These are the activations of a small neural network, seen along a few directions. Each row is one input.
In each table, some parts of the input vary, and every possible input appears once, in random order.
Descriptions start from the smaller parts, as in this example, which fits no table here: values(3) and (point or ring(11) or (line(4) and ring(8))).
Shared parts are said once, and a part with two or three values counts as separate values.

Table:
row 1: [ -9 -21  25  22  -1  -1  -8 -36 -17  17  13]
row 2: [-23 -32  21  -1  15  10 -12 -25  11   4  14]
row 3: [-31 -22   3   0  11  15 -25  -8   5  10  13]
row 4: [-18  -7   2   6   3   2 -15 -13 -46  13   7]
row 5: [ -2  17 -19  -2 -16   1   9  -3  32 -28  -1]
row 6: [-17 -13  11  20  -8   1 -21 -19 -26  20  13]
row 7: [-15   1  29 -13  36   1   1  -4 -27   2  19]
row 8: [  8 -14 -26  -2   3  -3   4  28  19   0 -19]
row 9: [-18   3   9 -14  21   5 -16   5 -27  17  22]
row 10: [ 11  13 -21  14 -25 -14  14   6   2  -4  -9]
row 11: [-16  -6  19  -3   8   4 -21  -2  -9  25  31]
row 12: [ 21  -4 -23  16 -11 -15   7  20  -6   9 -20]
row 13: [ 15   0 -25  12 -19 -17  12  18  -5   6 -17]
row 14: [ -9  -9  41 -13  26  -5   0 -23 -13   7  20]
row 15: [ 30  -7 -16  13  -8  -6   0  19 -13   2 -18]
row 16: [ 13   2   4 -10  -1  32   0  10  20  -1 -37]
row 17: [  9  29  -7  -5 -22 -10  11   5  21 -16  11]
row 18: [ 15 -16 -22  -2   8   6   1  27  15  -5 -16]
row 19: [ 31   2 -11  -3  10  -2   3  32   5   7  -3]
row 20: [ 10  32 -12   8 -35  -7  10 -18   8 -32   4]
row 21: [ 10  25 -18  11 -29  -9  12  -8   7 -18  -3]
row 22: [ 10  19 -14  -4 -13 -13  13  18  18   1   2]
row 23: [ -8 -20  33   7  10  -8   3 -41 -32   4   7]
row 24: [-23 -27  26 -12  31   4  -3 -32   0  -7   5]
row 25: [-16  -5  20   7  20  -4  -1 -22 -46  -1   1]
row 26: [-30 -16  15 -13  39  11  -3 -12 -15 -13   3]
row 27: [ 14   6 -16  -5  -8 -16  13  30  12  11  -2]
row 28: [  0  -6 -27  -3  -5  -6   7  23  24  -2 -18]
row 29: [ -8 -13  32   0  13   1  -7 -17   1  21  29]
row 30: [  8  42  -3  -5 -24  -5   8  -8  25 -28  16]
row 31: [ 28  19  16  -9  -1  23   1  15  10  13 -24]
row 32: [ -2   4 -23  -3 -12  -4   8  12  27 -14 -11]
row 33: [-32 -15  -6 -12  22  17 -18  -1 -13   3   6]
row 34: [ -3  26 -11  -6 -25   3   4 -14  33 -43   5]
row 35: [ 28  10  11   7 -17  21   1   2  -9   8 -38]
row 36: [ 21   2 -15  -2   1 -13   8  35   9  13  -4]
What is each input in this table made of? -> values(3) and (point or ring(5) or line(6))
List by row number the other rows that have the values(3) part in common with row 1. -> row 4, row 6, row 10, row 12, row 13, row 15, row 20, row 21, row 23, row 25, row 35

Table:
row 37: [ 0  7 33  1  5  4  1 -9 -2 13 25]
row 38: [  5  -3   1 -25  38  20   6  26  25   1  -6]
row 39: [-17  -9   6   1   7  10   1 -25 -24 -11 -13]
row 40: [-18  -7  10   9   8  22 -17 -21 -22   0 -11]
row 41: [ 25  47 -20  -3 -29  -2  12  11  11 -28   0]
row 42: [-28  -9 -10  -2   5  -6   1  -6 -24  -3  10]
row 43: [ 11  26 -43   5 -36 -14   5  12  15 -25   4]
row 44: [-15  11  12 -14  15   4   3  -7 -26  -5   5]
row 45: [-13   7 -26 -11 -15  -6   2  17  50 -19   3]
row 46: [-15  10  17  -4  18  15 -14  -2 -22   6   8]
row 47: [ -1 -10  26  16  -3   9  -5 -30   0   6   6]
row 48: [ 24   7 -29  27 -26 -26  12  24  -7  24  -9]
row 49: [ -4   8  -7 -11 -16  13   6  -1  52 -29 -20]
row 50: [  0 -23  -4 -12  28  25   4   7  27  -2 -23]
row 51: [  3 -12  19   3  -6  -8   8 -35  -4  -8   4]
row 52: [-28  -9  -7   8   6   3 -20  -1 -19   8  12]
row 53: [ 12 -27 -20   0   9  -9  -7  40 -11  21 -14]
row 54: [  3   6  25 -13   4 -14   9 -18  -5   1  21]
row 55: [ 21 -26  -2   2   8   9  -4  21 -13  14 -38]
row 56: [ 25  -9   3 -13  18   1  -3  38 -16  22 -21]
row 57: [ -6   5  26 -13   9  13 -19  -7  -3  22  16]
row 58: [ 39  26  -6  11 -20 -15  18  23 -12  22 -15]
row 59: [ -1  28  -3 -25  -8   9  10  16  48 -24  -1]
row 60: [ -9 -23 -23 -11  27   6   0  26  27   4   0]
row 61: [ -7  -7  15   9   8  -8   5 -29 -18 -17  -4]
row 62: [-11 -13   8  13  -6  -8  -5  -7   2  13  31]
row 63: [-17  -8  -4  10   6 -23   4  -8 -17 -12  19]
row 64: [ -8 -15  19   4   4  19 -22 -25   1  15  -1]
row 65: [ 39   8 -11  28 -28 -11  13   5  -9  15 -34]
row 66: [-19 -14   3   4   1   2 -25  -7   0  24  21]
row 67: [ -5  12  21  -3  14 -12   9 -11 -21 -11  15]
row 68: [ 23  30 -27  10 -41   4   9  -7  15 -35 -17]
row 69: [ -7 -13   0   1  -5 -24   4 -15  -2  -1  27]
What is each input in this table made of? -> values(3) and (ring(5) or ring(6))
The inputs of row 67 and row 63 match in every part but the values(3) part. If row 54 is changed in the same way as row 67 into row 63, which row does it become? -> row 69
Change only the ring(5) part in row 50. List by row number the other rows that result. -> row 49, row 55, row 65, row 68
Change only the ring(6) part in row 64. List by row number the other rows that result. -> row 39, row 40, row 47, row 51, row 61

Table:
row 70: [ 11  14 -36  -6 -17 -12  11  26  36 -31  -5]
row 71: [-30 -16  12 -12  24  -3 -13 -12 -15   3  25]
row 72: [ -8  -8  32  -7  22   2  -7  -6 -14  22  21]
row 73: [ 27  15 -35   1 -15   0   8  44   0   5 -38]
row 74: [ -6   2  26  -5   1  27  -4 -38   9 -17 -15]
row 75: [ 37  15 -18   4 -24  -8   6  27  39  -4  -9]
row 76: [ 27  28 -18   9 -43  -9  19   1  19 -31 -13]
row 77: [  9   8 -36  -7 -12 -23  25  19  37 -27  -2]
row 78: [-14 -28   9   8  17   2 -13  -9 -32  21   0]
row 79: [-7 -6 35 -5 25  7 -4 -4 -9 19 18]
row 80: [-39 -29   0  10  11  -1 -16 -16  -7   6  19]
row 81: [ -2  25 -42 -14 -18  -4   7  35  28 -16  -9]
row 82: [-28  -8  18 -14  29  -2  -7  -9 -16  -2  24]
row 83: [ -4 -11  23  -1  34   5  -3  -1 -33  12  -1]
row 84: [-13  11  32   0  16   1  -2 -31 -22  -5  16]
row 85: [-18  -6  19   7  -1  -5 -13 -36 -25   3  20]
row 86: [-28  -6  20 -12  32   3  -4  -7 -11  -4  20]
row 87: [-35 -23   6  -3  16  -2 -15 -15 -12   5  22]
row 88: [-10 -20  16   0  24   1 -11  -6 -37  18   3]
row 89: [-22 -13  13  18  -5  -4 -14 -36 -20   6  17]
row 90: [ -6 -14  20  -3  30   2  -5  -2 -37  16   2]
row 91: [-14 -22  20   2  10   0 -17 -13 -12  25  21]
row 92: [ -1 -12  27 -10  14  31  -9 -14  22   6 -13]
row 93: [-16   3  26   0   7  -5  -9 -34 -27   1  21]
row 94: [ 23  25 -22  -3 -26  -1   5  38  31  12 -15]
row 95: [ 34   8 -18   2 -20 -18  23  21  41   3  -9]
row 96: [  6  22 -45  -8 -20   0   8  28  30 -23   0]
row 97: [ 31  23 -26   2 -28   4   5  31  32   5  -4]
row 98: [-18 -29  14  17   3   2 -17 -14  -5  27  17]
row 99: [ 25  23 -16   9 -38 -21  33  -3  21 -25 -12]
row 100: [  2 -19  16  -7  19  31  -5 -10  -1   0 -33]
row 101: [ 34  16 -37   6 -17   4   9  37   2  -2 -28]
row 102: [ 22  38 -27   8 -42   1  15   4  12 -22  -7]
row 103: [-16 -33   2  20  12   1 -15 -11 -27  21  -2]
row 104: [ 40   7 -28   8 -16  -8  11  34   7 -11 -34]
row 105: [-20 -14  13 -18  18  28  -6 -14  19 -17  -9]
row 106: [-13   9  30  -2  12  -4  -6 -32 -26  -3  21]
row 107: [-11 -15  27  -5  17   0 -13 -10 -15  24  22]
row 108: [ 14  39 -22   3 -44  -2  14  13  12 -16 -17]
row 109: [ 38  -1 -30   7  -8 -19  28  27   9  -3 -35]
The inputs of row 107 and row 88 match in every part but one. If row 95 is changed in the same way as row 107 into row 88, which row does it become? -> row 109
What is each input in this table made of? -> values(4) and (point or line(4) or line(5))
Start at row 89 and move only the line(5) part, one step at a time. The first step leads to row 85. Which rows follow, in order? -> row 93, row 106, row 84

Table:
row 110: [-26 -17 -11   0   2  -1 -14   2  33 -14  25]
row 111: [-17  24  27   6 -16   8   1 -37  -5   1  11]
row 112: [-28   3 -15  10 -30 -15  -7 -16   2  -4  25]
row 113: [ -8 -15  25 -13  25  21   3   1  13  24 -14]
row 114: [ 11   7  22   1  -8 -26   4   2 -32   7  20]
row 115: [  0   2  -7  14   1 -31  16   0 -28   6  18]
row 116: [ 12  49 -24   5 -46  -8  18   4  30 -34 -17]
row 117: [ 50  30 -23  16 -40 -24  23  15   9 -11 -22]
row 118: [ 13   5  37  30  -8  -9   7 -16 -23  16   1]
row 119: [ -5 -15   9 -30  26   6  -6  15   7  15   1]
row 120: [ -3 -15 -18  12  15   3   1  31 -32  20  -1]
row 121: [-15 -30 -20 -12  15 -13 -13  15  21  22   2]
row 122: [ 15 -11  24  19  -9  -6   8 -29 -34  -6 -13]
row 123: [-33  19  -7  13  -9 -17   4  -7 -10 -16  22]
row 124: [-14   5  18 -25  15   8 -12   2  19 -21  29]
row 125: [  3 -18 -11  21 -26 -28   4  -2 -18  16  20]
row 126: [ 10  -4  23  18  18  18 -14   6 -20  32 -20]
row 127: [-15  22  11 -15 -18   0  -2 -20 -14  -9  29]
row 128: [ 30   8 -32 -20  -5   5  20  35  45  -4 -37]
row 129: [-17  10  18   2 -16   6  -1 -44 -18 -25  -7]
row 130: [-22  -2 -13  -9  24   3   2   0  19 -20  29]
row 131: [ 14 -15   6   6  22  16 -16 -10 -32  11 -32]
row 132: [ -4 -22  12 -19  32  11  -8 -17   5   1 -31]
row 133: [  2 -27 -23  17  -2  -4 -20  24 -19  31  -1]
row 134: [ -6 -12  13 -13  16  27  -5 -37  12 -29  -1]
row 135: [ 51  19 -37   6 -13   4   3  38  11   5 -44]
row 136: [-20 -21 -17 -18  26   0  11  21   5  13   5]
row 137: [ 21  24 -24 -11 -17  12  15  19  58 -40 -10]
row 138: [-11  -1  29  -5  10  34  -1 -20  25  -8  14]
row 139: [ 11  -2   8  -6  16  -1 -22  26 -30  22  -1]
What is each input in this table made of? -> ring(5) and (point or line(5))
The inputs of row 139 and row 124 match in every part but the ring(5) part. If row 126 is changed in the same way as row 139 into row 124, which row does it become? -> row 138
List by row number the other rows that have the ring(5) part in common with row 132. -> row 113, row 119, row 121, row 128, row 136
Change only the ring(5) part in row 132. List by row number the other rows that result. -> row 122, row 129, row 131, row 134
